Each row below holds a small network's activations on one input, seen along a few directions.
In each table, some parts of the input vary, and every possible input appears once, in random order.
Descriptions start from the smaller parts, as in this example, which fits no table here: ring(5) and (point or line(9) or (values(3) and line(4))).
Shared parts are said once, and a part with two or three values counts as separate values.
In the rows, 128 means zero.

Other details of the inputs vary at random and push rows far along two fixed directions, the same in every table; ignore that.

Table:
x1: [179 122 138  99 166 146 116 207 176 105 162 149 155]
x2: [ 99 173 143 204 178 139 192 144  63 136 146  49 107]
x3: [ 97 134  71  89 101 101 135  92  98 145 102 139 119]
x4: [ 99 130  90 104  96 103 121  77 110 127  95 143 115]
x5: [107 102  93 116  61 113 101  59  95 152 104 151 109]
x6: [103 104  90 119  71 122 111  70  90 155 107 149 113]
x7: [124 126 126 105 110 119 108 102 143 131 111 141 134]
x8: [130 143 100 103 122 111 125 120 142 104 107 143 132]
x9: [127 132 107 111 117 114 115 134 119 110 116 146 119]
x10: [180 105 156 107 149 143  94 204 162  96 163 156 140]
x11: [101 133 117 112  78 102 110  61 137 125  78 137 116]
x12: [129  92 141 136  82 133  98  99 118 138 131 151 115]
x13: [141 124 144 114 146 147 125 154 146 140 145 131 145]
x14: [106 172 174 222 165 128 172 114 115 101 125  53 107]
x15: [126 100 107 116  96 141 112 110 101 161 136 152 121]
x16: [125 116 134 118 104 111 103 106 140 112 114 148 115]
x17: [133 142 106 105 114 103 117 114 147 101 105 144 129]
x18: [108 157  57  82 105  93 141  91 111 123  89 132 127]
x19: [106 148  73  92 106  99 149  85 117 153  90 132 133]
x20: [165 104 162 102 153 159 103 188 176 125 163 152 160]
x21: [154 118 160 141 138 132 107 161 145  91 140 130 120]
x22: [149 123 146 127 151 135 131 153 160 126 141 133 154]
x23: [ 99 167 174 219 165 134 186 111 114 139 125  56 115]
x24: [150 119 168 144 142 133 121 148 175 114 134 127 143]
x25: [ 95 134 153 222 158 169 186 129  53 178 164  58 111]
x26: [137 127 138 112 154 147 135 169 137 149 156 122 152]
x27: [172  91 163 105 151 148  96 191 171 111 168 159 146]
x28: [168 101 155 107 166 158 113 201 160 125 178 154 148]
x29: [102 169 156 206 174 139 196 115 103 149 127  56 122]
x30: [128 135  98 103 120 117 123 133 115 117 117 146 117]
Description of these inputs: line(5) and (point or ring(5)).
Changing only the line(5) part turns x3 into x27. The same change can be made to x26. Which row results? -> x7
A walk changes only the ring(5) part. It starts at x30 and steps to x28. List the rest of the walk in order. -> x13, x29, x1
List by row number the other rows that have the line(5) part in common with x6. -> x4, x8, x9, x20, x22

Table:
x31: [158  99 159 121 133 160  93 180 137 126 160 147 125]
x32: [145 141 119 157 137 134 143 139 133 115 124 113 140]
x33: [136 111 116 140  99 141 125 127 111 147 128 127 132]
x34: [145  93  87  35  61 130  65 116 157 143 105 195 154]
x35: [147 152 149 137 160 152 131 160 149 121 127 125 149]
x36: [123 125 135 176 141 129 155 117 107 147 129 127 126]
x37: [120 126 134 179 152 133 159 123 109 146 144 117 120]
x38: [135 145 126 132 123 119 116 118 135  95 125 118 126]
x39: [ 97 156 159 148 177 128 168 148 114 137 138  80 125]
x40: [100 162  89 127  99  97 131  61 105 100  85 116  98]
x41: [157 102 139  80 121 117 104 158 171 102 138 154 127]
x42: [106 164  71 140 109 100 150  78  96 124  84 119 111]
x43: [112 139 168 181 168 149 153 122 119 152 132 105 131]
x44: [105 173 136 147 177 138 155 142 109 118 133  90 132]
x45: [129 117 151 146 123 151 121 134 110 126 150 111 108]
x46: [125 128 160 127 163 118 133 171 127 108 146 114 119]
x47: [146 105 132 143 145 139 141 140 137 133 163 140 133]
x48: [123 122 147 197 148 139 159 124 117 143 144 104 132]
x49: [ 84 171  90 123 119  91 132  80  84 100  89 115 102]
x50: [162 102 112  79 120 113 116 166 164 127 131 168 139]
x51: [139 114 177 134 201 164 130 194 146 135 186 128 151]
x52: [132 112 113  83  93 140  97 116 135 146 131 143 143]
x53: [119 166 120 134 141 136 147 109 131 119 120 104 128]
x54: [125 116 119 110  83 127  95 111 109 132 104 156 111]
x55: [132 112  87 100  76 122 111 109 104 150 101 163 123]
x56: [149 106 125 132 113 148 123 148 121 142 159 124 137]
x57: [166 101 125  92 120 116 122 165 168 122 150 148 149]
x58: [135 107 146 135 128 125 107 121 143 117 151 141 129]
x59: [117 161 120 141 128 132 135 108 137 122 103 109 142]
x60: [140 121 157 125 129 118 121 153 147 115 119 139 122]
x61: [110 136 132 138 126 150 131 115 105 158 124 109 119]
x62: [141  91  94  48  85 114  75 105 175 134 108 205 162]
x63: [108 133 142 152 150 140 150 100 126 144 139 109 126]
x64: [ 91 167  63 120 116  91 150  85  82 117  91 121 114]
x65: [125 128 131 170 131 149 149 138  92 154 144 104 114]
x66: [134 116 155 165 189 146 153 176 114 135 180 117 135]
x67: [119 170 134 154 158 140 148 127 127 127 120  99 128]
x68: [155 132  99 114 122 123 125 136 143 109 133 137 146]
x69: [137 114 117 135 114 145 136 131 106 144 147 120 120]
x70: [ 93 145 128 153  99  93 142  79 116 122  85 100 104]
x71: [144 105 162 117 153 158 101 194 120 119 174 135 126]
x72: [144 115 176 126 182 181 123 208 128 143 185 113 145]
x73: [155 117 152  89 139 133 116 171 174 133 127 154 151]
x74: [138 118 144 113 118 109 115 136 153 109 133 126 126]
x75: [147 106 109  47  91 110  92 134 186 129 103 176 156]
x76: [155 117 155  96 154 140 121 180 175 132 143 140 146]
x77: [139 139  82 108 113 115 134 113 130 110 116 138 129]
x78: [108 151 138 184 138 112 183 114  98 143 105  86 112]
x79: [122 115 160 143 172 134 122 155 118 116 161 130 122]
x80: [108 120 130 153 108 114 118  87 125 124 113 136 118]
x81: [125 115 129 122  92 131 102 113 114 126 135 127 118]
x82: [125 131 137 166 130 118 163 130 128 135 120  97 128]
x83: [106 158  53 114  81  85 136  57  97 126  56 144 115]
x84: [110 143 129 116 128 116 151 106 138 136 114 105 121]
x85: [124 158 138 161 135 125 132 121 115 104 105 115 116]
x86: [157 115 159  99 147 139 122 172 181 127 156 126 157]
x87: [146 102 127  83 137 136  98 140 164 139 137 178 149]
x88: [154 104 168 129 165 158 117 162 168 135 176 133 161]
x89: [123 150 129 156 121 123 125 112 128  99 107 113 123]
x90: [148  98  93  34  73 132  69 125 148 147 101 202 147]
x91: [ 89 143 109 130 101 135 141  71  91 155 108  99 109]
x92: [158 120  91  56  99 109  71 137 164  91 106 193 132]
x93: [112 120 121 133  79 127 105  97 108 131 108 131 113]
x94: [130 155 114 113 126 128 125 113 145 117 120 117 145]
x95: [ 99 141  81 119  91  83 162  67 106 135  89 114 105]
x96: [136 119 137 105 122 108 114 141 148 114 118 143 115]
x97: [114 128 158 176 141 129 133 112 113 129 124 126 112]
x98: [130 113 117 142 122 120 137 110 127 137 146 134 136]
x99: [137 120 156 163 171 164 148 193  94 143 182  98 128]
x100: [110 127 148 169 143 126 132 108 112 128 130 120 107]
x101: [ 92 136 135 172 128 116 146  70 100 126 122 104  97]
x102: [107 142 118 133 143 103 165 137 103 131 128 108 117]
Changing only one part turns x73 into x60. The same change can be made to x67. Which row results? -> x92
Changing only one part turns x47 into x63. The same change can be made to x64. Which row results? -> x44
What do these inputs look like to the network? -> values(3) and line(4) and (point or ring(5))
Which other rows does x84 become when the values(3) part takes its other values? List them by row number. -> x41, x95
Which other rows does x85 become when the values(3) part takes its other values? List them by row number. -> x35, x83
A walk changes only the line(4) part. It starts at x67 and steps to x76. List the rest of the walk in order. -> x87, x61

Table:
x103: [187  95 152 121 198 176 126 252 145 121 216 142 151]
x104: [100 117  74  81  43 105 109  35 121 163  73 152 131]
x105: [ 96 152 111 198 106 125 158  86  65 131 114  79  87]
x106: [ 76 125 165 201 113 124 155  42  97 156 105  88 103]
x107: [158  88 123  40  96 151  54 146 176 141 136 199 154]
x108: [133 167 128 176 153 118 183 128 140 120 110  91 135]
x109: [ 74 157 118 168 132 111 153 102  41 132 116  81  83]
x110: [129 159 136 132 189 124 168 160 140 118 136 102 150]
x111: [140 102 168 185 134 134 122 138 113 107 158 126 100]
x112: [165 142 170 150 163 144 139 174 173  99 149 111 148]
x113: [103 151  82  41  98  76 105  93 141 104  79 157 119]
x114: [155  82  94  24 119 138  93 160 175 161 143 199 173]
x115: [162 106 159 162 155 169 153 173 155 164 166 121 166]
x116: [136 142  96  49  96 102  76 110 165  87  90 172 138]
x117: [112 125 173 137 158 154 138 155 120 164 154  99 127]
x118: [ 83 161 120 186 118 131 138  91  50 120 112  85  84]
x119: [117 124 100  85  78  67  94  64 163  92  64 173 115]
x120: [178 110 134 168 155 154 141 194 124 125 182 129 140]
What do these inputs look like to the network? -> values(3) and (point or ring(5))
List by row number the other rows that have the values(3) part in common with x110. -> x108, x112, x113, x116, x119
List by row number the other rows that have the values(3) part in common with x114. -> x104, x106, x107, x115, x117
